Each row below holds a small network's activations on one input, seen along a few directions.
Each table varies a few parts of the input and shows all the possible inputs, shuffled.
A made-up example of a description, with smaller parts first: one of 8 places around a ring, together with either a single point or one of 9 places around a ring or (one of 3 separate values, together with one of 6 places along a line).
Shared parts are said once, and a part with two or three values counts as separate values.
In the rows, 128 means zero.

Other details of the inputs shift rows strongly along two fixed directions, in all tables alike. That doesn't count.

Table:
R1: [145 129 131 118 124 132 129 139 125 115 120 123]
R2: [141 140 133 116 118 117 130 136 125 117 121 125]
R3: [136 145 127 126 130 120 132 140 116 132 123 122]
R4: [115 128 105 142  94 143 151 144 105 111 115 141]
R5: [146 135 121 132 133 134 134 142 126 137 124 127]
R6: [ 99  96 123 141 155 114 113 102 141 139 139 145]
R7: [101  92 147 128 146 120 109 105 143 118 137 155]
R8: [144 134 136 120 120 123 133 135 124 118 120 123]
R9: [141 143 138 113 120 122 133 131 124 114 123 129]
R10: [141 137 131 127 132 139 130 141 132 122 118 125]
R11: [145 140 127 133 130 126 137 139 122 141 127 128]
R12: [136 146 128 121 128 120 136 138 124 122 124 123]
R13: [122 130 108 155  95 147 144 142 105 101 127 138]
R14: [141 146 125 129 128 122 134 142 121 141 129 131]
R15: [139 139 129 130 131 125 134 137 116 132 121 120]
R16: [102  96 131 144 150 120 111 109 148 146 139 149]
R17: [141 135 124 129 134 133 131 140 120 129 119 120]
R18: [145 133 136 114 125 137 131 134 123 113 123 128]
R19: [140 148 122 129 132 122 132 137 119 137 125 128]
R20: [ 93  96 137 136 151 102 120 103 141 126 140 145]
R21: [141 136 130 132 133 139 126 141 125 132 116 123]
R22: [ 92 141  99  97  66 190 106  71 171 192 182  32]
R23: [143 143 124 132 133 127 135 134 120 136 123 125]
R24: [ 95  92 132 135 155 111 116 107 144 123 138 145]
R25: [101  95 147 128 143 106 118  98 138 118 139 150]
R26: [145 131 136 120 123 137 124 140 130 118 118 127]
Description of these inputs: either one of 2 separate values or (one of 4 places along a line, together with one of 6 places along a line).
Question: Which other rows belong to the same alternative as R13? List them by row number.
Answer: R4

Table:
R27: [107 107 118 132 128 132 121 111 139 158 144 135]
R28: [ 98 101 129 118 122 138 109 110 145 122 130 125]
R29: [155 138 121 140 138 133 141 148 113 135 121 147]
R30: [136 136 120 151 142 132 131 150 112 127 108 133]
R31: [149 128 142 120 122 138 136 143 127 116 112 144]
R32: [ 93 114 123 122 115 111 121 111 136 133 139 124]
R33: [153 148 142 119 159 109 117 146 137 139 113 146]
R34: [109 109 115 141 133 132 123 109 141 149 150 128]
R35: [100 114 124 123 114 110 125 106 138 135 146 129]
R36: [149 132 132 131 131 141 130 138 122  99 118 134]
R37: [144 129 129 120 129 140 130 148 126 103 105 137]
R38: [142 138 114 146 144 135 142 147 118 125 109 137]
R39: [ 97 114 111 146 138 137 123 103 134 142 138 121]
R40: [154 135 136 130 126 142 133 138 122 105 122 134]
R41: [109 107 140 126 123 141 120  97 140 126 147 132]
R42: [105 101 142 117 115 136 115 107 145 134 135 133]
R43: [146 131 138 131 127 138 124 146 120 104 114 131]
R44: [ 96 109 112 137 134 134 122 113 143 148 131 124]
R45: [153 140 119 149 139 134 139 146 111 128 121 137]
R46: [115 105 138 103 144 105 112 104 142 144 135 105]
R47: [137 144 127 136 132 114 146 144 108 106 122 137]
R48: [102 115 127 121 111 110 126 100 136 140 144 134]
R49: [100 118 134 131 111 110 120 101 127 138 148 129]
R50: [118 112 142 114 149 114 119  95 137 137 144 102]
R51: [144 140 130 129 120 106 138 148 112 116 111 146]
R52: [107 104 140 129 120 135 109 108 141 125 145 125]
R53: [102 120 129 130 117 115 129  94 127 134 152 131]
R54: [ 88 119 119 123 126 118 131 106 134 125 146 124]
R55: [142 144 134 137 121 110 137 146 107 115 121 137]
R56: [155 124 144 113 161  99 132 140 124 121 108 129]
R57: [155 149 143 125 164 114 124 140 140 135 122 144]
R58: [104 107 121 132 126 131 117 113 136 160 141 134]
R59: [145 133 118 143 139 131 139 155 123 130 107 138]
R60: [148 135 127 146 137 129 130 150 107 136 119 145]
R61: [110 104 139 121 122 139 121 102 146 128 146 133]
R62: [152 146 142 121 163 110 121 144 140 137 117 148]
R63: [104 109 120 146 130 130 113 113 133 150 147 123]
R64: [135 132 118 143 140 130 135 153 119 130  99 138]
R65: [154 131 149 119 157 103 127 137 116 120 112 120]
R66: [145 141 133 127 117 105 139 142 110 121 110 151]
R67: [130 146 125 134 135 117 147 143 105 103 117 139]
R68: [100 109 119 148 132 132 113 114 136 147 141 118]
R69: [143 134 133 129 128 140 123 146 117 101 110 131]
R70: [158 199 103  85  38 181 153 123 126 159 156  37]
R71: [ 99 106 116 139 130 131 117 117 143 151 133 122]
R72: [154 154 144 129 163 118 121 134 132 134 123 141]
R73: [153 153 147 128 160 112 114 142 132 135 118 141]
R74: [148 126 140 124 122 134 129 148 127 111 109 140]
R75: [134 141 132 137 128 109 136 149 107 110 119 137]
R76: [149 135 127 123 131 143 132 143 123  98 112 134]
R77: [139 142 126 132 132 112 147 148 114 107 120 141]
R78: [104 109 113 144 135 134 123 110 143 145 143 123]
R79: [156 134 135 125 124 141 136 143 127 107 121 134]
R80: [143 124 137 125 127 134 127 149 127 106 105 139]
R81: [104 106 118 137 128 130 117 115 141 154 139 127]
R82: [ 93 114 121 122 118 112 126 110 138 131 143 125]
R83: [127 136 126 127 131 107 139 149 110 110 104 147]
R84: [152 129 137 121 122 138 133 147 129 111 114 137]
R85: [155 126 146 118 164 102 136 135 123 118 114 127]
R86: [108 111 119 141 133 135 122 103 129 152 152 132]
R87: [103 111 114 148 136 135 121 106 136 143 144 121]
R88: [153 136 119 140 135 131 139 155 119 134 112 141]
R89: [147 132 148 128 121 139 129 143 118 114 116 138]
R90: [147 127 134 123 127 137 131 148 129 105 109 137]
R91: [151 212  98  84  34 193 148 141 116 152 146  14]
R92: [100 119 126 132 120 115 127 100 130 129 155 126]
R93: [102 117 124 127 119 112 129 103 136 131 154 128]
R94: [159 190 101  85  52 211 136 126 131 135 144  29]
R95: [108 103 129 124 126 139 115 105 148 118 144 126]
R96: [ 87 116 119 118 121 115 127 109 135 130 138 125]
Question: What is each input in this table made of?
Answer: one of 5 places around a ring, together with either one of 2 separate values or (one of 3 separate values, together with one of 4 places along a line)
Question: The inputs of R81 and R63 match in every part but the place on the ring of 5. If R71 is changed in the same way as R81 into R63, which row does it become?
Answer: R68
Question: The inputs of R37 and R28 match in every part but the place on the ring of 5. If R84 is changed in the same way as R37 into R28, which row does it become?
Answer: R74
Question: A walk changes only the place on the ring of 5. It starts at R50 and steps to R85. List the rest of the walk in order.
Answer: R56, R46, R65
Question: A walk changes only the place on the line of 4. It starts at R27 and steps to R88. List the rest of the walk in order.
Answer: R59, R44
Question: Which other rows does R63 become when the choice among 3 separate values takes its other values? List them by row number.
Answer: R52, R55
Question: Which other rows does R62 become when the place on the ring of 5 takes its other values? List them by row number.
Answer: R33, R57, R72, R73

Table:
R97: [144 173 110  65  58 203 118  96 162 162 172  14]
R98: [220 201 101 148  77 169 185 220  73 106  87 132]
R99: [ 55  72 131 139 160 111  91  65 161 177 178 125]
R100: [ 52  62 143 113 149 115  82  61 181 144 174 125]
R101: [156 103 172 148 203  57 138 160 107  80  88 208]
R102: [162 109 148 172 219  73 129 158 100 108  90 216]
R103: [ 55  88 128 121 148  97 101  49 165 165 179 123]
R104: [157 104 163 168 216  87 121 168 119  92  81 214]
R105: [242 214 125 111 107 172 151 211 104 124  72  97]
R106: [126  89 140 167 181  95 142 165  87  53  71 221]
R107: [220 195 113 139  78 186 183 213  83  96  75 138]
R108: [128 200 102  69  47 183 134 100 151 194 173   4]
R109: [ 46  85 133 120 149  95 101  56 166 166 181 122]
R110: [140 177 113  60  37 178 128 100 153 178 166   6]
R111: [ 65  69 135 136 157 127  81  56 180 158 168 127]
R112: [108 178  78 111  42 175 145 123 122 144 155  36]
R113: [116 156 104  94  23 210 135 108 130 140 161  61]
R114: [ 53  73 131 138 156 108  89  64 163 179 173 126]
R115: [ 62  69 144 115 142  98  96  46 169 147 176 119]
R116: [209 220 108 138  71 149 182 215  70  89  88 133]
R117: [ 57  58 137 110 144 111  80  61 180 148 170 130]
R118: [240 210 137  96 114 166 159 210 101  98  85  95]
R119: [ 43  54 108 156 136 135 116  79 152 129 146 143]
R120: [148 119 151 151 203  49 137 161 105 103  83 221]
R121: [140 182  94  82  52 194 121 109 145 207 167  11]
R122: [238 220 141  95  98 147 172 206  91 109  80  86]
R123: [ 44  59  95 165 135 116 117  87 141 139 159 138]
R124: [155 105 162 168 213  85 119 168 119  94  76 215]
R125: [132  99 153 174 153  76 142 162  81  57  90 236]
R126: [125  96 143 174 172  72 142 164  79  52  77 214]
Question: What is each input in this table made of?
Answer: one of 5 places around a ring, together with either one of 2 separate values or one of 4 places along a line
Question: The inputs of R122 and R124 match in every part but the place on the ring of 5. If R115 is changed in the same way as R122 into R124, which row does it become?
Answer: R111
Question: A walk changes only the place on the ring of 5. It starts at R118 and steps to R101. List the rest of the walk in order.
Answer: R109, R99, R104
